Each row below holds a small network's activations on one input, seen along a few directions.
Each table varies a few parts of the input and shows all the possible inputs, shuffled.
Descriptions start from the smaller parts, as in this example, which fits no table here: one of 4 places along a line, together with either a single point or one of 9 places around a ring or (one of 3 separate values, together with one of 8 places around a ring).
Shared parts are said once, and a part with two or three values counts as separate values.
In the rows, zero is written as 128.

Other details of the inputs vary at random and push rows far along two fixed directions, the same in every table; ignore that.

A family of inputs:
row 1: [187 135 166 168  49 125 129 157 111 136 202  97 189]
row 2: [ 65 108 152 117 159 101 105 102 183 158 163 193 110]
row 3: [ 61  85 122 142 128  91  97  71 177 135 151 151 101]
row 4: [185 145 103 141 103 125 142 154  96 150 139  87 148]
row 5: [193 135 161 145  73 119 148 143 109 140 160 107 163]
row 6: [ 64 102 148 137 132 100 100 122 176 156 165 193 125]
row 7: [ 65 113 138 116 164  93 113 117 157 149 143 172 112]
row 8: [ 33 112 130 123 173  98 106  95 166 141 142 182 105]
row 9: [ 79 114 138 114 180 120 110 108 163 134 116 185  90]
row 10: [126 146 105 100 166 194 158 154  77  73  42 109 101]
row 11: [ 62 104 121 147 122  89  94  94 196 148 168 151 110]
row 12: [124 128 133 105 154 171 139 141 114 111  82 134 120]
row 13: [ 82 119 100 151 124  86 100  93 160 174 174 142 123]
row 14: [157 144 111 119 131 122 142 140 119 121 102  91 123]
row 15: [154 151 116  87 190 180 150 151  76  83  37 109 105]
row 16: [169 143 146 139 123 171 131 175  98 102 136 119 160]
row 17: [128 145 121  97 158 156 152 144 105 106  76 143 104]
row 18: [155 145 133 127 114 138 144 119  91 111 108  88 139]
row 19: [148 160 112  94 182 190 148 146  76  72  49 108 113]
row 20: [ 64 112 143 108 176  99 106 107 164 149 147 170 107]
row 21: [145 136  81 121 119 158 134 126 105 127  78 108 105]
row 22: [ 60  95 153 139 152 102  83 108 190 154 163 201 116]
row 23: [120 123 107 118 139 124 133  91 117 101  98 106 115]
row 24: [141 145  94 100 146 146 153 120 119 104  52 105  83]
row 25: [129 151 129 103 161 166 141 140  99 100 102 118 134]
row 26: [200 147 154 182  51  97 127 173 136 155 237  94 219]
row 27: [193 143 174 156  75 149 130 195 116 134 224 117 215]
row 28: [ 53  99  99 152 127  95  92  87 178 167 163 156  95]
row 29: [201 128 152 155  68  91 134 153 115 142 202  97 189]
row 30: [145 119 112 112 132 128 144 100 121 110  84 117  99]
row 31: [214 137 154 176  35 115 131 184 136 153 212 102 210]
row 32: [175 127 103 112 121 169 156 127  84  83  45  83 112]
row 33: [152 151  64  94 159 177 167 119  77 106  11  88  69]
row 34: [195 139 166 151  70 103 140 154 101 146 183  92 182]
row 35: [ 59  93 139 131 125  93  97  70 172 151 127 164  89]
Description of these inputs: one of 5 places around a ring, together with either one of 3 separate values or one of 4 places along a line.
Question: The inputs of row 9 and row 15 match in every part but the place on the ring of 5. If row 2 is changed in the same way as row 9 into row 15, which row does it become?
Answer: row 20
Question: Which other rows agree with row 22 in the place on the ring of 5? List them by row number.
Answer: row 6, row 12, row 21, row 31, row 32, row 35
Question: Start at row 32 and move only the place on the ring of 5, one step at a time. The first step leads to row 3. Which rows follow, in order?
Answer: row 23, row 29, row 30

A family of inputs:
row 36: [132 155  76 161 166  90 105 177 216 148 217 131 149]
row 37: [151 142  85 126 126 145 135 109  64 115  97  53 123]
row 38: [ 65 114 125 101 149 150 119  82 146  57  69 124 110]
row 39: [ 96 113  99 123 113  78 125  82 173 198 136 152  70]
row 40: [227 140 158 150  71 211 156 190  87  59  86  79 174]
row 41: [170 125 150 113 143 146 142 117  83  65  96  64 142]
row 42: [ 79 134 125  89 209 140 123 108  87 112 105 122 107]
row 43: [ 87  79  91 155 117 109 103  94 169 177 127 177  91]
row 44: [ 55 148 114  94 178 170 126 120 106  95  97 147 119]
row 45: [108 135 104 171  66 129 120 118 132 139 184 107 164]
row 46: [131 147 133 109 144 205 123 184  92 107  90 138 129]
row 47: [229 128 199 144  49  81 142 155 161 162 206 120 205]
row 48: [134 120 172 119 133  88 140 167 145 196 184 168 146]
row 49: [123 112 121 185  51 130  91 145 161 171 191 136 150]
row 50: [144 116 114 149  91  63 125 127 111 168 158 101 143]
row 51: [147 155 137  97 173 122 163 159  61 119  83 114 134]
row 52: [199 130 142 119 117 176 155 130 116  78  75 132 110]
row 53: [ 84 122 139 120 158 126  99 115 161 169 144 226 116]
row 54: [ 72 117 147 108 177  73 138  52 158  96  85 143  50]
Question: What do these inputs look like to the network?
Answer: either a single point or (one of 3 separate values, together with one of 6 places around a ring)
Question: Start at row 50 and move only the place on the ring of 6, one step at a time. The first step leads to row 39. Which rows follow, in order?
Answer: row 43, row 49, row 45, row 37
Question: Change only the place on the ring of 6 in row 54. List by row number the other rows that result.
Answer: row 38, row 40, row 41, row 47, row 52
